A small network was shown many inputs. Here are its activations along a few directions, one row for each input.
Each table varies a few parts of the input and shows all the possible inputs, shuffled.
A made-up example of a description, with smaller parts first: one of 6 places along a line, together with either a single point or one of 9 places around a ring or (one of 2 separate values, together with one of 5 places around a ring).
Shared parts are said once, and a part with two or three values counts as separate values.

Other details of the inputs shift rows strongly along two fixed directions, in all tables alike. That doesn't count.

Rows:
row 1: [-20   1  -1   6  -4 -12  -3   4   4  -6  -5  10]
row 2: [-10   6  -1  -1  -2   5   2  -1  11   1  -8   5]
row 3: [ 49   8  -4 -10   0   5   8  15  -7   8  30 -14]
row 4: [-15  10   4  -2  -2  -4   0   2   2  -1  -3   2]
row 5: [-15  -1   0  -1   0   1  -1   3   7   5  -8   0]
row 6: [-13  -1 -13  -5  -6  10 -10  -9  15  -7  -6   3]
row 7: [-12   7   0   2  -1   2  -1   1   7  -1  -8   7]
row 8: [-18   1   2  -3  -1  -1   0   4   3   5  -6  -2]
row 9: [-17   4   4   4   2  -1   4  10   1   4  -8   3]
row 10: [-13  10   0  -4  -2  -3  -5  -2   1  -9  -1   4]
row 11: [ 39   5   1  -8   0   3  15  27  -9  20  24 -19]
row 12: [-17  -2  -3   0   0   1  -5   4   2  -2  -6   2]
row 13: [-14   8  -1  -5  -3  -3  -6  -5   2  -9  -1   3]
row 14: [-14  -1  -3   1  -1   2  -1   6   0   0  -4   1]
row 15: [ 34 -42  39  28  23  -6  16 -64 -18   9 -31   4]
row 16: [ 47  12   5  -4   3   0  18  25 -14  15  28 -14]
row 17: [-16   1  -7   2  -6 -10  -7   0   4 -12   1  10]
row 18: [ 45  14   5  -2   3   0  18  27 -13  13  26 -11]
row 19: [-12   0  -6  -6  -5   1 -11  -7   5  -9  -1  -1]
row 20: [-9  4 -4  0 -2  2 -5  1  1 -9 -1  4]
row 21: [-8  2 -5 -5 -4  1 -8 -4  3 -8  0  0]
row 22: [-7 -6 -9 -3 -3  8 -6  0  7  2 -4  0]
row 23: [-19  -3  -4  -2  -1   1  -6   2   2  -1  -5   0]
row 24: [-15  -6  -7  -4  -2   4  -8  -1   8   0  -6  -1]
row 25: [ 44   0  -5 -11  -2   6  10  23  -9  16  28 -20]
row 26: [ 44   3 -12 -12  -4   9   2  16  -1   7  29 -16]
row 27: [-12  11   0   0   0  -3  -3   1  -1 -10  -1   8]
row 28: [ 46  13   4  -7   0   0  17  24 -11  15  27 -15]
row 29: [-13  11   1   2   0  -2  -1   2  -1  -9  -2   8]
row 30: [-15   7  -7  -2  -3   4  -8  -5   8  -8  -5   8]
row 31: [ -5  -7 -11   1  -8  -6  -9   1   4 -10   6   4]
row 32: [-6  6 -7 -4 -4  7 -4 -5 10 -5 -2  4]
row 33: [-18   3   2   0   1  -1   1   8   1   4  -7   0]
row 34: [-11  -1 -11  -3  -4   8 -12  -7  10  -8  -5   4]
row 35: [-15   3  -6  -3  -2   2  -9  -3   2 -10  -1   3]
row 36: [-17  13   5   5   1  -4   4   8   0  -3  -7   8]
row 37: [ 41  -2  -7 -12  -3   6   8  20  -7  16  28 -21]
row 38: [-11  -7 -10  -4  -4  10  -5  -4  12   3  -8  -1]
row 39: [-15  -8  -2   5  -3  -9  -1   6   3   2  -4   3]
row 40: [-18 -13  -9   3  -6  -6  -8   1   5  -4  -3   3]
row 41: [ 32 -38  47  33  28 -16  18 -59 -30   6 -29   5]
row 42: [-12  -1  -3   0  -1   5  -1   4   8   6  -9   2]
row 43: [-13   7   2  -1   0  -2  -1   2   6  -1  -6   5]
row 44: [ 42 -40  40  31  26 -13   9 -71 -30  -7 -23   7]
row 45: [-15  10  -1  -2  -1  -3  -5  -1  -1 -10  -1   6]
Each input here is: one of 5 places around a ring, together with either a single point or one of 8 places along a line.
The inputs of row 40 and row 1 match in every part but the place on the ring of 5. If row 12 is changed in the same way as row 40 into row 1, which row does it become?
Answer: row 18
The inputs of row 42 and row 7 match in every part but the place on the ring of 5. If row 11 is changed in the same way as row 42 into row 7, which row does it become?
Answer: row 28
Which other rows agree with row 32 in the place on the ring of 5? List them by row number.
Answer: row 3, row 10, row 13, row 17, row 27, row 29, row 30, row 45
Change only the place on the line of 8 in row 34. List by row number the other rows that result.
Answer: row 6, row 19, row 20, row 21, row 26, row 35, row 44
